A small network was trained on made-up records. Each row is its average activation on records with the value named, seen along a few directions.
Related values have similar rows: they may be neighbours, one step apart, or belong to one group.
In the rows, 500 means zero.
Random noise pushes rows far along 2 fixed directions. That doesn't count. These rows show it; they differ only by the noise:
[529 127 428 669 547 391 548 627 484 507 658 465]
[603 425 424 537 419 561 561 536 620 679 606 535]
[658 115 437 675 553 460 629 598 586 610 701 551]
[519 538 415 486 369 561 496 530 581 651 551 485]


PINOD, 20 values:
fovuk: [602 565 574 511 494 576 516 494 604 468 372 547]
gizol: [387 781 466 426 490 456 400 566 468 523 381 424]
rog: [348 735 449 388 412 450 348 589 522 393 444 378]
rila: [645 193 546 680 619 377 500 529 401 550 484 533]
fazug: [519 554 465 549 502 602 495 503 616 449 506 494]
lavod: [305 583 546 388 542 484 451 392 418 296 355 465]
kuzod: [543 372 497 542 508 594 546 391 516 407 594 493]
guf: [484 337 625 550 696 378 656 524 426 409 488 585]
patim: [652 438 565 431 522 597 651 390 712 495 633 629]
tira: [400 375 441 444 629 340 567 572 378 374 512 592]
bel: [465 598 579 539 429 579 405 442 450 464 340 396]
sode: [564 609 458 532 370 669 509 425 565 579 472 413]
kanad: [553 689 495 411 425 595 449 559 481 710 464 518]
teruk: [485 341 539 487 531 494 491 412 376 365 413 513]
zad: [509 686 481 444 494 441 521 474 439 615 521 553]
ruvof: [610 393 519 474 603 455 642 450 630 485 697 564]
mopof: [517 591 477 446 507 561 487 437 586 585 640 507]
kofaf: [537 164 460 684 535 404 551 647 481 490 663 451]
puvi: [428 481 591 526 592 439 430 590 392 428 385 504]
luzos: [554 682 569 463 485 505 477 367 446 584 406 644]
A value of PINOD combines one of 5 hidden first parts with one of 4 second parts; all combinations occur once.
Q: ruvof and kofaf share the first part; ruvof and patim share the second. Which value has the first part of patim and the second part of kofaf?
A: sode
Q: luzos and guf share the first part; luzos and zad share the second. Which value has the first part of zad and the second part of guf?
A: tira
Q: mopof and rog share the first part; mopof and kuzod share the second. Which value has the first part of kuzod and the second part of rog?
A: fazug

BIBID, 14 values:
zumot: [779 246 475 561 791 428 788 874 624 748 694 833]
gopeb: [438 392 642 702 561 484 726 437 402 267 381 504]
bafo: [461 167 532 552 784 483 427 518 469 210 503 229]
rulot: [507 368 402 700 458 571 320 603 604 766 391 645]
vul: [587 436 499 532 423 542 345 566 382 188 563 478]
bib: [464 303 706 591 311 431 609 531 327 597 296 360]
roru: [524 848 589 375 417 867 316 417 592 825 507 497]
kanem: [510 673 616 147 556 542 534 153 468 449 318 741]
defom: [426 539 562 464 670 333 578 623 737 332 579 512]
lafak: [346 161 432 608 406 310 479 509 449 561 930 380]
puniv: [592 125 407 699 594 382 484 631 643 317 376 467]
mudi: [485 939 563 329 506 364 448 381 319 652 415 576]
ruto: [554 350 278 578 390 601 808 375 756 488 817 553]
vot: [742 455 354 608 565 476 504 519 312 579 611 439]
A value of BIBID combines one of 7 hidden first parts with one of 2 second parts; all combinations occur once.
Q: defom and zumot share the first part; defom and gopeb share the second. Which value has the first part of gopeb and the second part of zumot?
A: bib
Q: ruto and lafak share the first part; ruto and puniv share the second. Which value has the first part of puniv and the second part of lafak?
A: rulot
Q: roru and bafo share the first part; roru and mudi share the second. Which value has the first part of mudi and the second part of bafo?
A: kanem
